These are the activations of a small neural network, seen along a few directions. Each row is one input.
In each table, some parts of the input vary, and every possible input appears once, in random order.
A made-up example of a description, with smaller parts first: one of 3 separate values, together with either a single point or one of 11 places around a ring or (one of 4 places along a line, together with one of 5 places around a ring).
Shared parts are said once, and a part with two or three values counts as separate values.
(in the rows, 128 means zero)

Other details of the inputs shift rows strongly along two fixed directions, in all tables alike. That doesn't count.

Rows:
R1: [136 148 132 137 134 134 127 131 126 118 122 132 137 132 132]
R2: [121 111 112 127 142 115 128 113 129 141 127 120 117 107 125]
R3: [134 142 140 132 126 137 124 140 129 115 130 137 137 141 127]
R4: [123 132 118 129 123 124 129 113 137 134 115 127 125 122 142]
R5: [135 145 135 131 131 134 129 141 127 119 131 129 134 144 122]
R6: [ 94 114  82 156  96  86 108 104 163 171  80 111 103  86 174]
R7: [133 149 129 137 135 128 128 136 129 121 126 124 134 141 124]
R8: [145 145 149 125 136 145 135 150 113 113 141 135 142 155 108]
R9: [122 108 121 119 130 118 127 119 129 136 133 121 119 113 128]
R10: [147 148 151 127 143 151 136 143 110 110 139 138 144 150 111]
R11: [134 146 132 138 127 129 123 142 129 122 125 128 134 140 126]
R12: [121 114 117 122 136 114 128 116 129 137 130 118 120 114 129]
R13: [131 140 134 139 125 128 123 147 126 124 126 131 134 139 126]
R14: [131 139 132 142 127 132 123 146 120 124 126 132 133 134 125]
R15: [132 125 132 143 144 126 116 144 115 121 134 132 133 117 118]
R16: [132 145 133 138 125 129 122 144 129 121 127 129 133 140 126]
R17: [132 147 128 137 136 127 129 139 126 125 125 123 134 140 123]
R18: [136 144 134 132 134 132 132 141 122 122 129 126 134 143 121]
R19: [133 141 137 141 128 134 123 139 123 123 123 135 137 133 129]
R20: [132 147 128 139 138 129 131 136 120 126 124 124 134 137 122]
R21: [149 140 150 126 157 140 130 147 104 104 151 131 144 140 104]
R22: [119  48 145  14  93 179 193  64 124 142 174 146  97 155 107]
R23: [134 145 134 138 127 133 122 137 127 119 123 135 137 132 131]
R24: [134 127 131 142 145 125 117 143 116 122 135 129 133 117 115]
R25: [124 131 122 122 122 127 131 116 139 131 122 127 124 130 136]
R26: [135 146 134 137 128 131 122 137 131 120 124 132 137 136 130]
R27: [124 115 122 125 129 118 128 112 135 131 128 120 126 113 137]
R28: [150 138 158 126 148 145 130 143 109 101 152 135 151 141 108]
R29: [122 131 119 131 118 122 125 121 144 134 117 126 123 124 141]
R30: [123 114 123 126 127 118 125 115 135 132 128 121 126 111 136]
R31: [132 142 133 138 126 128 124 147 126 124 127 128 133 140 123]
R32: [133 142 135 138 124 133 119 142 131 118 126 136 136 135 131]
R33: [142 128 153 123 144 141 127 149 106 106 153 137 141 138 106]
R34: [135 150 131 137 137 133 128 129 126 119 122 131 138 133 130]
R35: [136 131 128 140 154 124 122 136 115 122 133 126 132 118 116]
R36: [134 141 136 135 129 135 129 144 117 123 130 130 134 140 119]
R37: [102 104  88 139 119  86 114 103 151 161 103 107 104  86 156]
R38: [122 133 117 129 123 122 128 116 142 133 118 124 124 126 138]
R39: [111  37 138  28  98 158 173  77 126 141 177 141  94 134 110]
R40: [135 147 131 138 138 132 129 131 122 124 121 129 137 134 127]
R41: [135 146 133 137 132 134 125 134 127 119 123 133 137 132 131]
R42: [133 143 132 140 130 130 126 141 120 127 124 128 134 136 123]
R43: [120 127 116 132 118 118 127 128 138 141 117 121 120 126 136]
R44: [ 96 112  86 149  93  93 106 105 164 163  86 120 105  87 175]
R45: [143 138 153 124 133 153 133 145 111 110 141 143 142 147 113]
R46: [113  38 142  27  95 163 176  70 131 136 178 142  99 135 115]
R47: [133 149 129 137 134 128 127 137 129 122 125 125 134 140 126]
R48: [136 132 127 139 156 124 123 135 116 123 133 126 132 119 115]
R49: [131 143 134 138 124 130 121 144 130 120 127 131 133 140 128]
R50: [133 145 134 137 125 131 121 140 131 119 125 132 135 136 129]
R51: [133 146 128 139 137 129 130 136 120 126 123 125 134 136 124]
R52: [125 130 123 122 121 128 131 117 139 130 122 127 124 130 137]
R53: [135 131 135 138 141 122 118 142 118 121 134 126 136 122 120]
R54: [124 129 121 123 120 126 132 122 137 133 123 123 121 134 133]
R55: [130 130 132 121 128 137 138 131 120 129 132 129 127 139 120]
R56: [121 108 114 129 136 116 124 118 129 140 127 123 117 104 127]
R57: [113  39 143  27  95 162 177  69 130 136 177 141 100 137 115]
R58: [120 123 123 127 111 126 124 129 139 134 124 129 120 131 136]
R59: [ 99 102  92 146 105  86 108 104 159 159  99 109 110  82 166]
R60: [149 143 153 124 158 144 134 138 109 101 152 131 149 142 107]
R61: [134 145 129 139 135 130 130 138 119 125 123 125 133 136 124]
R62: [122 104 120 124 132 120 126 118 127 139 131 126 118 108 124]
R63: [ 94 113  83 157  94  84 105 118 164 169  86 111 103  92 170]
R64: [136 137 133 138 146 124 123 130 124 117 132 123 140 123 127]
R65: [133 143 137 139 126 135 121 138 127 118 124 138 138 133 132]
R66: [125 127 122 125 124 129 134 116 130 136 119 127 124 127 135]
R67: [138 144 138 132 130 139 127 134 124 118 127 137 139 136 127]
R68: [ 95  96  83 155 112  83 100 111 154 166  96 114 101  72 161]
R69: [121 131 116 131 127 122 131 114 134 139 114 123 123 123 137]
R70: [142 143 151 128 135 149 134 151 108 110 142 139 142 153 109]
R71: [133 130 134 138 138 122 117 145 118 120 135 126 135 122 120]
R72: [121 130 115 131 122 117 130 124 137 140 117 119 122 128 135]
Each input here is: one of 8 places along a line, together with either one of 3 separate values or one of 6 places around a ring.
The inputs of R48 and R24 match in every part but the place on the line of 8. If R64 is changed in the same way as R48 into R24, which row does it become?
Answer: R59
The inputs of R15 and R68 match in every part but the place on the line of 8. If R65 is changed in the same way as R15 into R68, which row does it become?
Answer: R44
A walk changes only the place on the ring of 6. It starts at R8 and steps to R11. List the rest of the walk in order.
Answer: R26, R67, R22, R42
Change only the choice among 3 separate values in R27. List by row number the other rows that result.
Answer: R21, R35
Change only the place on the line of 8 in R12. List by row number the other rows that result.
Answer: R9, R21, R33, R37, R39, R53, R71

Rows:
R73: [112  61 133  48  95 157 166  82 136 140 160 142  98 139 120]
R74: [139  80 170  35 113 186 180 104 108 110 187 153 122 172  93]
R75: [145 140 141 147 169 119 114 152 110 105 147 120 146 121 107]
R76: [138 155 139 136 135 137 131 139 122 116 126 130 142 146 125]
R77: [101 116  94 151  99  92 108 115 156 160  93 113 110  95 164]
R78: [109 126  97 137 109 106 123 110 154 155  98 117 110 112 154]
R79: [154 192 144 177 156 131 112 174 112 103 117 129 160 149 117]
R80: [146  94 175  47 123 190 174 115 103  99 189 157 130 175  88]
R81: [140 158 138 162 141 126 108 162 121 113 124 132 145 134 124]
R82: [145 172 138 153 145 134 119 153 121 109 120 133 147 144 123]
R83: [106 133  94 149 109  99 116 110 156 154  91 114 114 105 163]
R84: [ 96  68  87 115 119  96 127  89 140 170 118 112  91  78 143]
R85: [ 96  74  86 126 116  89 118  81 152 168 108 111  99  65 159]
R86: [141 157 139 159 138 127 112 162 118 114 124 130 146 135 122]
R87: [152 193 145 178 155 130 111 172 112 102 116 128 162 149 120]
Describe the family of inputs behind these rows.
Answer: either one of 3 separate values or (one of 2 separate values, together with one of 6 places around a ring)
Change only the place on the ring of 6 in R76. List by row number the other rows that result.
Answer: R78, R79, R82, R83, R87
